Each row below holds a small network's activations on one input, seen along a few directions.
Each table varies a few parts of the input and shows all the possible inputs, shuffled.
A made-up example of a description, with smaller parts first: one of 4 places along a line, together with either a single point or one of 9 places around a ring or (one of 3 separate values, together with one of 5 places around a ring).
Shared parts are said once, and a part with two or three values counts as separate values.
(in the rows, 128 means zero)

Other details of the inputs vary at random and push rows far along two fixed directions, the same in every table; ignore that.

Table:
R1: [181  85 119 130 194 163 133  94 132 169 128 109]
R2: [140 121 137 118 188 176 150 103 125 158 121 157]
R3: [ 89 200 133 109 115 120 140 176 164 129 117 172]
R4: [132  79 126 158  90 101  84 122  64  88 154 123]
R5: [ 56 171 122 146 142 139  96 128 134 131 104 205]
R6: [137 116 120 125 190 170 132 110 141 171 120 145]
R7: [ 62 118 113 107  61 124 129 202  97 106 176 158]
R8: [ 57 171 127 144 142 141 100 127 128 127 104 207]
R9: [ 87  71 126 158  82  91  96  94  90  93 140  80]
R10: [110 146 122  98 150 158 160 160 153 155 132 158]
R11: [189  56 128 162 115 106  92  97  70  99 150  84]
R12: [148 131 114 103 174 159 158 143 167 172 126 127]
R13: [ 74 159 131 149  55  82  87 163  97  75 139 165]
R14: [ 94 156 122 150 165 142 100 111 142 141  98 179]
R15: [ 79 203 132 141 123 112 105 142 153 120  98 188]
R16: [134 120 122 124 191 171 136 108 140 169 120 151]
R17: [151 135 130  97 173 166 173 139 153 163 126 136]
R18: [211 141 154 142 168 116 133  86 134 127  98 104]
R19: [165 175 148 140 166 122 130 100 151 131  90 141]
R20: [ 95  66 118 110  66 105 149 148 109 113 174  59]
R21: [169  34 116 124  96 141 117  89  82 119 161  65]
R22: [136 172 150 107 141 134 185 109 172 141  96  97]
R23: [173 134 152 111 152 113 180  94 174 142 106  51]
R24: [ 89 200 130 110 115 119 138 176 166 129 118 170]
R25: [ 98 157 141 143 162 148 116 106 123 129  99 188]
R26: [196  49 112 117 109 119 139 151 101 125 179  58]
R27: [216 140 141 115 163 122 160 122 162 143 116  85]
R28: [181  34 117 140 121 129 111 117  73 122 173  79]
R29: [ 55 118 100 111  62 120 119 207 112 114 176 156]
R30: [ 61 170 132 142 141 142 106 124 122 123 105 208]
R31: [183  88 129 125 193 166 144  91 122 163 129 115]
R32: [215 142 148 111 161 124 166 122 154 139 115  90]
R33: [ 61 118 109 107  61 123 129 202 101 107 177 159]
R34: [174 173 152 107 158 133 166 135 160 139 107 125]
R35: [204  90 129 159  97  76  95 115  97  93 143  65]
R36: [212  90 128 129  92  85 128 149 114 103 160  51]
R37: [101 153 126 149 164 142 102 110 137 140  99 176]
R38: [150 113 120 159  75  70  83 138 101  87 145  98]
R39: [128  76 107 166  92  96  68 127  83 100 153 112]
R40: [161 176 156 137 164 126 134 101 143 127  89 146]
R41: [217  92 142 124  93  90 139 144 101  97 158  56]
R42: [ 44 125 103 162  75 104  61 156  97  97 144 174]
R43: [ 87 198 119 114 117 116 130 178 177 136 117 165]
R44: [  9 104 113 129  58 136 118 142  91 108 154 148]
R45: [ 91 113 135 119 179 165 156  79 155 166 107 116]
R46: [ 71 157 118 154  57  78  76 166 110  83 139 159]
R47: [ 43 202 141 137 105 117 130 114 153 116  84 163]
R48: [ 42 104 107 132  77 131  95 171  83 109 170 178]
R49: [131 138 131 132 161 158 121  60 144 142  87 139]
R50: [199  50 117 116 109 121 145 149  96 122 179  61]
R51: [157 174 131 147 168 118 115 106 167 142  88 134]
R52: [175 173 155 106 158 134 168 134 157 138 107 126]
R53: [149 172 140 127 141 132 128  77 162 132  80 125]
R54: [109 149 132  95 148 163 168 158 143 148 130 165]
R55: [ 96 132 128 121 165 169 132 126 126 153 125 178]
R56: [168  48 129 113  89 127 170 119  95 118 166  32]
R57: [181  85 116 130 193 161 132  95 135 171 129 107]
R58: [170 171 133 113 160 126 153 138 180 149 108 117]
R59: [ 67 155 116 106  23  98 116 173 128  89 148 129]
R60: [201  97 121 106 179 153 164 127 151 169 134  87]
R61: [123 187 142 142 144 117 115 122 151 126  93 162]
R62: [123  60 119 135  93 127 107 142  63 107 177 122]
R63: [ 97 145 118  85 125 168 163 135 162 154 121 143]
R64: [ 99  76 127 156  74 104 105  93  74  89 139  90]
R65: [116 169 151 139 157 113 143  76 172 135  77 104]
Each input here is: one of 5 places around a ring, together with either one of 3 separate values or one of 10 places along a line.
The inputs of R21 and R53 match in every part but the place on the ring of 5. If R55 is changed in the same way as R21 into R53, which row does it become?
> R18
Change only the choice among 3 separate values in R64. List by row number the other rows that result.
> R9, R49
Change only the place on the ring of 5 in R16. List by row number the other rows that result.
> R27, R29, R37, R46
Which other rows agree with R20 in the place on the ring of 5? List them by row number.
> R7, R10, R12, R17, R26, R29, R33, R50, R54, R56, R60, R63
Change only the place on the ring of 5 in R62. List by row number the other rows that result.
> R7, R13, R30, R34

Table:
R66: [ 29 166 116 121  83 131  99 163 131 116 131 201]
R67: [187 142 154 116 198 159 168  96 148 156 102 126]
R68: [215 121 135 153 178 117 123  92 132 135 111 105]
R69: [207  54 126 154 129  95 105  94  88 109 146  62]
R70: [166 122 129 108 199 168 171 100 170 179 110 103]
R71: [155 101 141 116 161 159 162  94 119 143 129 101]
R72: [ 16 157 129 115  90 141 123 168 119 116 137 192]
R73: [ 71 137 111 138  45  96  83 179  97  85 158 172]
R74: [ 51 122 103 125  57 111 107 192 111 105 172 145]
R75: [177 178 159 137 174 110 155  64 184 141  64  84]
R76: [149 170 136 103 234 185 181 101 202 201  80 144]
R77: [157 120 138 135 208 161 144  65 154 168  94 114]
R78: [106 141 118 123 128 145 125 122 130 137 119 151]
R79: [172 172 152 117 195 151 163 113 155 153  94 156]
R80: [183  38 125 150 131 118 114  76  86 120 151  48]
R81: [235  58 129 162 128  90 103 101  85 103 147  56]
R82: [155  97 125 113 160 159 154 114 145 158 135  86]
R83: [166 130 137 136 206 152 138  75 154 159  94 123]
R84: [ 64 184 124 113 156 168 135 121 164 157  94 194]
R85: [ 77 139 106 133  53  90  98 209 114  96 168 158]
R86: [ 81 100 111 150  86 106  88 138  88 104 150 124]
R87: [ 83 195 118 111 161 150 145 160 181 162 104 188]
R88: [177 175 137 122 189 149 141 105 162 156  87 157]
R89: [117  60 110 144  17  78  77 163  54  66 190  98]
R90: [ 17 161 115 141  97 115  87 157 130 113 129 200]
R91: [221  62 143 131 119 106 136 116  85 105 157  67]
R92: [ 61 180 124 112 156 171 137 118 163 159  94 192]
R93: [ 96 132 131 112 138 151 151 121 122 137 126 145]
R94: [ 14 155 114 118  86 145 106 152 128 123 134 190]
R95: [ 92 202 119 113 161 144 141 165 181 159 104 192]
R96: [ 47 122 124 129  52 113 109 179  85  88 165 160]
R97: [ 72 191 138 111 161 160 152 138 156 149  98 200]
R98: [115 119 115 137  70 106  95 159  94 100 148 137]
R99: [174 110 126 115 158 139 146 128 147 149 132  98]
R100: [ 61 170 116 122  28  65 124 180 135  81 148 104]
R101: [154  56 116 144  36  81  82 152  58  76 182  83]
R102: [126 144 132 137  47  82 120 129 122  81 125  79]
R103: [209  58 136 148 167 133 128  68 112 138 127  58]
R104: [167 163 134 113 194 153 156 128 182 169 103 139]
R105: [ 41 175 132 121  86 121 114 184 123 106 134 207]
R106: [ 78 191 117 109 162 153 146 157 180 164 105 186]
R107: [113  48 120 136  27  88 102 164  39  67 197  85]
R108: [ 53 174 123 112 157 177 141 113 162 162  96 187]
R109: [226  50 128 159 129  96 105  95  85 106 148  52]
R110: [229  97 159 132  88  75 159  94 109  87 135  13]
R111: [159  85 125 156 100  91  89 128  95  99 148 103]
R112: [217  63 131 118 162 141 154 105 127 151 141  46]
R113: [205 158 157 121 198 148 161 107 149 150 101 133]
What do these inputs look like to the network?
> one of 4 places along a line, together with either a single point or one of 11 places along a line
The inputs of R67 and R89 match in every part but the place on the line of 4. If R79 is changed in the same way as R67 into R89, which row does it become?
> R73
The inputs of R87 and R91 match in every part but the place on the line of 4. If R100 is changed in the same way as R87 into R91, which row does it become?
> R110

Table:
R114: [185 112 128 142 120 106 106 122 114 114 134 103]
R115: [ 93 152 122 118 117 122 132 184 133 127 146 160]
R116: [199 149 166 133 214 145 174  38 170 156  64  85]
R117: [217 152 159 142 229 143 154  58 166 161  72 107]
R118: [ 31  53  89 131  60 120 105 172  86 120 192 113]
R119: [ 37 184 128 122  83 122 122 135 146 112 109 167]
R120: [ 39 180 127 115  87 127 129 149 148 117 118 168]
R121: [ 45 123 109 117 124 164 121 189  99 138 162 215]
R122: [ 94 157 127 158 110  95  83 157 116 103 129 172]
R123: [  6 126  89 118 115 162 113 146 146 156 136 176]
R124: [204 141 153 103 215 161 197  92 177 176  96  90]
R125: [ 42 199 112 128 107 124  98 189 149 124 125 223]
R126: [167 115 141 119 124 126 154  95 134 125 119  76]
R127: [120 185 126 109 163 150 144 142 174 156 102 171]
R128: [133 133 132  97 226 214 172  77 165 194  92 163]
R129: [208  65 145 156 107  84 119  86  86  92 140  40]
R130: [148 152 153 140 167 125 145  78 148 134  86 113]
R131: [158 153 149 144 175 124 135  88 146 136  90 124]
R132: [201  71 124 149  82  85  96 124  83  90 160  65]
R133: [ 85 141 126 143 224 174 133  62 171 183  77 153]
R134: [181  99 128 125 133 112 136 159 116 126 158  99]
R135: [172  38 130 115 157 161 159 101  91 148 161  82]
R136: [175 115 134 113 126 129 154 112 137 131 126  81]
R137: [ 85 112 107 121 125 166 110 163  95 136 153 197]
R138: [ 17 183 117 130  54 106 100 166 131  97 126 185]
R139: [178 111 131 139 115 107 113 115 116 113 131  96]
R140: [188 112 126 144 123 105 103 126 113 115 136 107]
R141: [145 152 128 114 142 139 140 137 154 141 117 134]
R142: [ 49 138 107 130 169 170 117  97 159 170 101 166]
R143: [169  60 135 120  74  96 153 133  91  98 173  35]
R144: [ 26 180 122 153  76  92  84 171 119  92 127 197]
R145: [ 21 109 121 145  93 135  91 128  80 106 142 182]
R146: [186  61 128 127  87  93 137 149  88 102 179  51]
R147: [137 114 124 132  89 104 111 147 110 105 148 112]
R148: [ 96 122 128 151 159 153 100 122  91 130 127 192]
R149: [ 24 106 108 121  81 152 103 148  90 118 156 182]
R150: [ 10 192 125 104  96 132 149 183 156 128 127 189]
R151: [217  65 117 134  94  96 112 148  91 103 170  67]
R152: [214 142 149 108 224 160 187 102 175 178 100 101]
R153: [124 157 115 123 127 128 116 169 140 132 133 164]
R154: [ 91 147 116 132  84 107  98 172 120 107 145 158]
R155: [157 150 141 116 159 141 154 102 158 145 100 115]
R156: [219  95 142 110 146 135 172  82 141 137 119  45]
R157: [187 107 126 135 124 110 112 137 115 119 143 104]
R158: [131 146 137 110 148 138 163 142 151 143 125 123]
R159: [132 149 129 119 221 202 142 106 143 180 100 200]
R160: [ 31 202 126 149 112 108  93 163 141 112 110 216]
R161: [162 106 116 128  96 108 114 157 111 112 155 108]
R162: [162 110 143 151 121  97 118 100 110 105 123  89]
R163: [141 147 133 114 157 137 153 152 149 145 128 134]
R164: [ 72 150 124 131  67 104 108 141 123  99 129 140]
R165: [174 144 133 118 185 140 153 148 153 157 125 136]
R166: [136 160 138 151 158 115 108 123 136 127 106 154]
R167: [101 122 117 137 146 164 102 132  97 137 132 194]
R168: [144 142 145 104 160 144 183 118 159 151 113 104]
R169: [100  67 118 134  98 142 102 109  74 114 154 130]
R170: [183  65 130 133  71  92 124 118  89  91 161  45]
R171: [113 153 128 133 110 116 114 130 134 117 118 142]
R172: [ 70 113 113 120  22  94 113 173 100  83 166 112]
R173: [172  68 142 155  78  77 114  96  79  80 147  45]
R174: [165  66 120 127  53  90 121 144  87  89 172  58]
R175: [168 182 139 103 208 169 172 102 195 178  81 142]
R176: [145 108 127 130  89 106 121 133 110 105 145  95]
R177: [ 89 138 114 118 213 193 146  81 183 196  90 152]
R178: [137 111 131 133  81 102 122 112 111  99 133  87]
R179: [131 192 129 133 174 138 117 130 166 150  94 186]
R180: [200  66 124 141  84  90 106 135  85  95 167  63]
R181: [110 152 129 131 108 116 117 127 134 117 116 138]
R182: [165 182 140 101 205 169 176  99 195 177  79 139]
R183: [148 108 126 131  91 106 118 137 110 106 146  99]
The inputs of R167 and R159 match in every part but one. If R138 is changed in the same way as R167 into R159, which row does it become?
> R155
The inputs of R139 and R147 match in every part but one. If R171 is changed in the same way as R139 into R147, which row does it become?
> R183
What do these inputs look like to the network?
> one of 5 places along a line, together with either one of 3 separate values or one of 11 places along a line
Change only the place on the line of 5 in R180. List by row number the other rows that result.
> R127, R132, R144, R163
Change only the place on the line of 11 in R162. List by row number the other rows that result.
> R116, R117, R122, R129, R130, R131, R144, R160, R166, R173
Change only the choice among 3 separate values in R148. List by row number the other rows that result.
> R133, R145
